Each row has a name. Each question is about the rows just above it.

Y: [ -8 -12  -3  -2  -5  -4 -19  -2  -2   0  14  -2  -8 -31 -43 -52  -7 -20
   1  -3  -3 -10  13  23   6  56  51  15  14  13   6  18  15  24  49   7
   4  33   8  -1  31   6   8  13  -5 -11  -1 -12  -6 -26  -6]
K: [ -6 -14  -7  -3 -11 -10 -20  -5  -4  -3 -44  -3 -19 -17 -11   6   3   0
  -4 -17 -47  -7 -35 -11  -2  -5   0   2   9  36  47  75  19  23  23   3
   2  28  22   6  79  11   8  12   2   6   2   6   0   1  -2]
Q: [ -2  -9  -5  -4  -8 -13 -22  -5  -4  -1 -42  -4 -22 -34 -20 -10   1   8
   0  -5 -24  -6 -45 -24  -2 -10  -3   1   0  12  20  56  22  31  50   5
   3   9   8   5  64  14  13  22   3   6   1   5   1  11   6]
J: [ -8  -6   0   2   2   1  -7  -3 -10  -5 -45  -3  -9  -4  12   5   3  30
   5  36  72   6  31   8   0  14  30  11  22  41  23  26   6  12  14   4
   4   8  -6  -2 -67 -13 -11 -27  -8 -10   4  -8  -1 -17  -3]
T: [  8  18   5   1   2   3  13  -3   3   1 -14   2 -32 -55 -49 -53  -6 -32
  -9 -14 -36  -6 -29 -17  -3  -6   4   1   0  -9 -20 -50 -17 -17 -22  -2
  -1   0   3   2  37  15  15  35  10   8  -1   1   1  14   6]
F: [  7   6   2   2   4   8  28   7   7   5  24   0  13  31  23  18   0 -17
  -7 -20 -57  -6 -45 -23  -5 -36 -26  -9 -18 -41 -17 -17  -2   3   5   0
  -3 -52 -30  -2 -42  -6  -2  -3  -1  -1  -1  10   8  82   8]
Is [ 0 14 30 11 22] printed in one of the named rows, side by side and in this order?
yes
Among the named rows, does one hold [  1 -14] next to each other, in this order?
yes
Does one of the named rows hold [-6 -2] side by side, in this order?
yes
Among the named rows, does one hold [-2  0 14] next to each other, in this order?
yes
Is [-14  -7] printed in one of the named rows, side by side and in this order?
yes

E: [-25   7  -1 -27   8   9   9 -14  -6   5  -7  -6 -27   7 -25 -13 -19   6
 -18 -21]
X: [-70  32  -5 -53  35 -49  34  40  48  28  46  40 -82  33 -80  57  38  18
  64  58]
V: [-26  23   8 -62  24  32  24 -18 -14  22 -18 -12 -42  17 -51 -26 -25  15
 -36 -33]
Among the named rows, does one hold [-18 -14] next to each other, in this order?
yes
Is [ 48  40  34 -49] printed in one of the named rows, side by side and in this order?
no

R: [-12 -16  15  71 -60  -1  47]
Z: [  1  40 -14  13 -57 -10 -42]
N: [  8 -24  29  48  26 -33  25]
C: [  5 -10  47  34  85 -39   3]
D: [ -6  -4   4 -27 -36  21 -21]
P: [ 34  48 -17 -25 -47 -11  -8]
B: [ 11   2 -21  34   2 -26  20]
G: [-28   8  21  45 -39   1 -44]
A: [ 14   6 -32  19   5 -14  37]
S: [  2  50 -21   4 -41 -13 -49]
Is [-57  -9] printed in one of the named rows, side by side and in this order?
no
Is [ 29 -24   8] printed in one of the named rows, side by side and in this order?
no
Does one of the named rows hold [-33  19   5] side by side, in this order?
no
Is [  4 -27 -36  21] printed in one of the named rows, side by side and in this order?
yes
Does one of the named rows hold [ 34   2 -27] side by side, in this order?
no

W: [-10   8 -17  -2  12   4  37  30  14  10  12  -3   5  56  -4 -12 -47 -15
  24 -47  39  50   3 -54   1 -26  18   7  -4  -8  -8   4 -16  31   0   1
  26  45  15  26   3 -24]
M: [-11  15 -17   2  14  -4  47  33  15  10   6  -7  17  70  10  -7 -24 -14
  30 -51  27  34   1 -49   4 -34  21  18  -6   2 -10   7 -17  25 -10  -4
  14  31  15  14  18 -36]
L: [ -2   3   2  -1  10  -3  23  16   7   0  10  -9  -6  16   8  -7 -19  -7
   8 -20  16  15   1 -22  10 -13   3   6  -2 -16  -3  -1  -9  18   1   7
   4   3  -2  13   7 -17]
Is [ 9 -9 -6] printed in one of the named rows, side by side and in this order?
no
Does one of the named rows hold [45 15] side by side, in this order?
yes
Does one of the named rows hold [ -8   4 -16  31] side by side, in this order?
yes

fezu: [ 60   4 -22  59 -10  14   2 -14 -12 -23   6  22  11   7  -5   9  31 -22
 -37   2]
nizo: [ 28  26  37  12 -18   1 -13  35  29  -2  39 -17 -22   8 -19  -3 -36  11
  51  10]
mogel: [ 29 -22   5  -4 -21 -56 -25  14 -40  20  12 -47 -12  24  16  25  25  13
   0  -1]
Difa: [ 37  52   2 -14  17  25  -9 -27 -13   2 -26  -2  23  45 -16  44   5  -7
 -10  25]
pida: [ -4 -36 -51  20  13  15  23  10  11  37 -16   7  -1  -2 -23 -34  24 -23
 -47  21]
sadib: [ 17 -13  32  31   7 -47 -20   8  -9  42  -3 -19   4   1 -31 -11 -23  -2
 -17 -56]
Kota: [ 18   5 -51  51  -9 -14 -10 -34  26   0  -2  22  14  43 -15 -19  -7 -37
   3  -6]
Gav: [-17   9  12 -49 -14   5 -27 -18  -5   2 -29 -33  17 -44   5  33   1  52
 -11 -17]
Lofed: [-23  43   2 -14 -22  -3  72 -25   7   7  -6  -3  -9  20  -1 -21   5 -20
 -38 -25]
gub: [ -6  28  26  -5 -24 -12  25 -25  -9  20  28 -34 -29   7   1 -53 -47 -19
  17   2]
dufer: [-19 -14 -25  11  60  44  22  -2 -16 -33 -27   1  -3   6 -14 -34 -22 -20
 -17  23]
Is [-16  45  23  -2] printed in one of the named rows, side by side and in this order?
no
Among the named rows, does one hold [ -9  20  28 -34 -29] next to each other, in this order?
yes
Is [15 23 10] printed in one of the named rows, side by side and in this order?
yes
Is [  2 -29 -32] printed in one of the named rows, side by side and in this order?
no
Is [  2 -13] printed in one of the named rows, side by side and in this order?
no
Among the named rows, does one hold [-18  -3] next to each other, in this order?
no

Kezu: [  4  68  -6  14   1 -16]
Pogem: [-8 17 18 11  1 12]
Sel: [  7 -61   6  24  -2   4]
pasun: [-8 17 17 35  2 24]
melos: [ -9  42  11  -4   1 -28]
meb: [ 29 -45 -24  12   3 -21]
valag: [ -4  53  17 -12   2 -29]
zenes: [ -5 -27   7  -7   1   8]
Does one of the named rows hold [-27   7  -7   1] side by side, in this order?
yes
Does one of the named rows hold [-45 -24  12   3] side by side, in this order?
yes
Is [ 29 -45 -24  12] printed in one of the named rows, side by side and in this order?
yes

zoke: [-26 -22 -26  45 -53  30 -15  43  45  39 -65 -11 -44  45  -7 -12  42  50
  46  37  54 -18  44 -13]
Fuve: [-23 -24 -72  27  49  52 -58  41  -4  38  65 -52   0  -5 -49 -55  21  -6
  -5   3  33 -35  -4 -56]
gez: [-39 -44  13  40 -37  25  30  30 -39  34 -14  37 -42 -40  42  34  47 -37
 -38 -40  30 -35 -42  33]
romif: [ 47  45  78 -40 -29 -51  45 -49 -25 -44 -37  36  37 -24  31  40 -35 -26
 -25 -26 -50  55 -23  41]
Gedav: [ 25  25  20  47 -73  28  18  37 -52  41 -52  19  12 -52  21  19  50 -49
 -51 -57  39  28 -54  18]
Lemug: [-30 -35 -21  29  45  40 -10  33 -54  36  71  -7  -4 -55  -5  -9  29 -54
 -54 -45  23 -39 -56  -9]
baruf: [-30 -31  46  -3 -25 -16  56 -12 -15  -9 -26  59 -41 -15  61  57   4 -13
 -14 -16 -11 -22 -16  57]
sobe: [ 60  59   5  19 -35  15 -20  18 -38  19 -22 -25  60 -37 -26 -22  16 -38
 -38 -39  17  57 -37 -23]
Tep: [-50 -54   7  40 -33  25  28  31 -17  34 -21  36 -56 -17  42  32  45 -14
 -16 -18  33 -45 -20  31]
fif: [ 50  47  53   4 -63 -10  34  -4 -53   0 -47  29  38 -52  26  31   8 -53
 -52 -57  -6  56 -52  31]
Is [49 47] printed in one of the named rows, side by side and in this order?
no
Among the named rows, does one hold [-35 -42  33] next to each other, in this order?
yes
Is [-6 -5  3 34] printed in one of the named rows, side by side and in this order?
no
Is [47 -3] printed in one of the named rows, side by side and in this order?
no
Does one of the named rows hold [-38 -38 -39  17] side by side, in this order?
yes
Does one of the named rows hold [-52  21] side by side, in this order?
yes

suli: [ 28  -8  71 -22  -5  35  73  22  40  -7  -5  27  -8  34  35  79  28  36
  30 -37   7  34  11  -7  12   5 -32  -3  56   7  14  -9 -44  45  10 -25
 -35  54 -31   0  50   0  59   8 -15  19  46 -19 -22 -26  -7  28  47 -57
 -32]
Tenov: [ 10  15 -51 -31   2  61   6 -43 -17   1 -10  69  72  -5  11  16 -51  65
  37 -53  -6 -21   1  -2   0  22   0  26   1   3 -39 -49   0   5   1  -8
  -1  17  14 -10  52  -7  11   8  71  23  34  27  48  19  24 -42   3  -1
 -40]
Zusur: [-17  -8  17  78  47 -53  12  62   9  17  40 -66 -42 -28 -40 -63  60 -44
 -20  74   6  27  20  40  21 -12  56 -26  -3  42  26  51  77  24   9  26
  24  -7  54  27 -75  28 -14  21 -18 -24 -10  40 -31  41  -6  10 -65  36
  76]
siz: [ 22  -6  70 -16  -5  28  76  25  42  -7  -2  25 -13  32  28  70  29  35
  28 -38  10  36  14  -2  13  -2 -35  -7  56   9  16  -5 -37  50  10 -27
 -34  57 -25   4  50   5  63   5 -16  15  48 -18 -27 -26  -9  30  38 -55
 -29]
Does one of the named rows hold [40 -7 -5] side by side, in this order?
yes
Is [34 27] printed in one of the named rows, side by side and in this order?
yes
Among the named rows, does one hold [ 50   4 -25] next to each other, in this order?
no
Does one of the named rows hold [17 78] side by side, in this order?
yes

